Here are a small network's activations along a few directions, averaged over the inputs that share one value of a field.
Values that are neighbours, or in one group, have similar rows; names and order tell nothing.
In the rows, zero is written as 500.
Strong random noise was added to every row along 9 fixed directions; ignore it. To show where, here is one row again and again, with new noise each time:
[532 353 455 426 472 497 809 419 678 538 537 480 141 478 578 597 667 511
 530 399 363]
[552 637 596 509 333 626 411 561 545 526 319 533 607 472 362 602 375 398
 389 522 417]
[625 646 562 509 235 502 392 426 472 685 435 567 589 445 424 503 462 466
 413 596 441]
[373 454 503 341 663 608 558 406 471 226 427 349 474 376 457 560 519 519
 465 490 540]
[382 318 443 284 533 521 429 679 528 233 472 329 507 318 419 563 595 552
 450 519 479]
[577 413 379 644 560 375 240 693 514 428 729 609 576 657 439 432 556 639
 516 537 570]
[570 483 503 626 540 421 455 334 509 422 692 653 446 713 595 475 406 439
 515 531 549]
[423 493 643 466 335 538 641 591 625 478 339 548 423 598 616 629 388 286
 499 484 438]
[430 713 640 579 571 634 460 324 332 574 309 527 728 496 418 444 624 754
 612 496 732]
[478 532 461 394 433 321 529 518 389 645 481 432 483 455 669 377 614 489
 580 679 562]
[636 743 471 616 483 449 553 593 519 734 385 556 447 655 577 472 360 276
 491 618 425]


Values of VUBIZ:
musi: [530 783 199 446 690 389 738 667 459 690 469 292 277 457 523 416 485 378
 311 637 439]
luv: [585 258 618 340 514 519 323 332 454 308 500 470 593 344 627 526 517 367
 657 597 406]
gukon: [638 309 521 634 267 391 408 498 604 654 573 732 460 624 636 490 412 333
 690 476 311]
korom: [247 687 724 369 366 479 595 469 408 653 252 478 543 462 672 488 330 313
 464 519 580]
lon: [507 554 461 514 550 641 639 778 654 421 345 363 440 519 438 647 288 273
 337 364 348]
demig: [454 427 458 484 488 317 324 602 408 535 766 557 620 458 519 339 424 545
 456 653 554]
kita: [591 403 588 505 483 434 370 239 409 572 647 637 538 472 603 389 486 469
 642 560 450]
miga: [357 616 690 467 232 628 697 418 517 584 393 486 557 544 555 583 373 458
 440 364 603]
leme: [676 460 513 508 313 314 419 375 422 688 612 631 519 482 572 386 695 531
 628 650 484]
momal: [435 411 321 613 570 438 548 457 541 408 818 583 333 619 515 483 354 473
 378 382 482]
nis: [599 573 469 604 523 539 536 604 596 612 361 542 431 591 426 530 532 503
 485 456 419]
matu: [487 461 552 419 327 520 607 466 487 628 434 375 532 368 500 516 560 479
 433 477 490]
feto: [459 534 527 541 212 459 461 556 579 509 625 590 499 549 419 587 366 501
 298 522 491]
detud: [412 431 489 440 458 464 652 417 509 399 604 417 459 456 539 532 480 536
 380 351 555]
VUBIZ is arranged as a tree with 4 forks.
Question: Name the neighbours of matu, in listed order.
Answer: lon
Question: Name the neighbours of korom, in listed order.
Answer: kita
Question: Name the neighbours of nis, in listed order.
Answer: musi
Question: Name the neighbours of gukon, in listed order.
Answer: momal

Values of RIR:
zop: [395 546 483 628 416 473 595 392 557 405 651 633 393 711 535 574 405 516
 330 446 618]
tel: [537 501 523 511 195 341 660 317 473 723 683 561 431 544 609 468 434 439
 334 444 495]
bis: [246 405 623 410 402 428 569 460 432 554 514 572 480 426 655 456 683 705
 674 425 630]
pigop: [608 421 639 428 167 399 352 247 537 339 703 636 559 485 500 579 382 406
 309 598 495]
dusag: [399 398 421 401 555 334 688 605 515 707 573 475 291 466 647 389 683 595
 679 554 500]
litu: [778 444 511 587 779 415 400 534 507 443 567 540 518 686 667 399 508 337
 711 632 467]
bal: [664 414 454 603 759 649 551 449 559 401 517 480 470 610 519 534 461 331
 705 403 399]
burem: [504 389 300 239 849 497 370 442 410  78 379 198 442 315 489 492 552 369
 537 654 455]
lufub: [625 578 364 453 652 511 690 238 460 541 564 367 341 459 608 449 359 275
 472 539 409]
rif: [319 524 405 436 649 460 502 499 313 449 536 387 559 435 519 336 635 749
 509 531 737]
vel: [303 564 505 613 509 445 643 858 599 709 456 560 382 616 502 486 594 577
 425 382 526]
puba: [615 519 354 521 703 450 454 468 472 379 480 467 476 504 510 448 458 383
 557 725 444]
zesez: [524 194 563 541 678 695 546 659 738 308 383 454 461 560 499 689 585 599
 790 221 388]
vetar: [757 469 482 607 828 606 461 367 564 504 443 585 356 528 477 548 448 369
 703 484 266]
RIR is arranged as a tree with 4 forks.
Question: Name the neighbours of rif, in listed order.
Answer: zop, lufub, vetar
Question: Name the neighbours of litu, in listed order.
Answer: pigop

Values of ZOFAD:
dolef: [541 480 323 525 851 317 369 721 349 326 532 371 608 622 691 327 467 301
 716 719 621]
kema: [334 581 508 527 480 443 442 681 520 406 479 531 545 610 507 515 385 476
 398 546 587]
zeto: [496 705 281 602 669 341 503 581 447 609 704 492 387 621 577 332 298 374
 397 629 528]
tos: [436 354 466 492 571 553 543 557 552 336 559 424 486 507 503 573 492 520
 489 370 529]
lav: [581 343 589 620 463 503 450 445 503 624 564 637 544 618 574 468 635 609
 715 401 568]
nim: [374 661 608 602 544 622 631 549 557 387 354 532 539 662 466 601 386 452
 395 437 586]
res: [229 413 455 519 599 485 528 672 490 154 697 442 572 648 500 521 383 561
 306 396 717]
rifum: [579 454 441 483 651 525 588 649 610 511 482 486 308 531 554 552 346 257
 498 440 301]
lan: [684 351 419 643 521 498 561 455 710 436 678 606 313 658 454 600 601 568
 493 363 395]
kug: [479 653 588 452 318 379 457 513 461 512 428 554 563 544 640 510 293 266
 380 709 493]
nenen: [446 486 474 525 729 470 606 384 440 539 458 528 405 539 607 411 674 593
 730 522 582]
pifi: [339 546 647 504 646 596 567 263 452 354 480 562 509 573 481 523 371 509
 497 449 595]
mulus: [403 428 423 451 667 496 426 716 468 362 511 404 540 513 524 469 458 481
 540 475 520]
ZOFAD is arranged as a ring.
Question: Going along ZOFAD from res by way of its neighbour dolef, in what order are tos, lav, rifum, pifi met?
Answer: pifi, rifum, lav, tos
Question: Name the neighbours of kema, in listed order.
Answer: kug, nenen
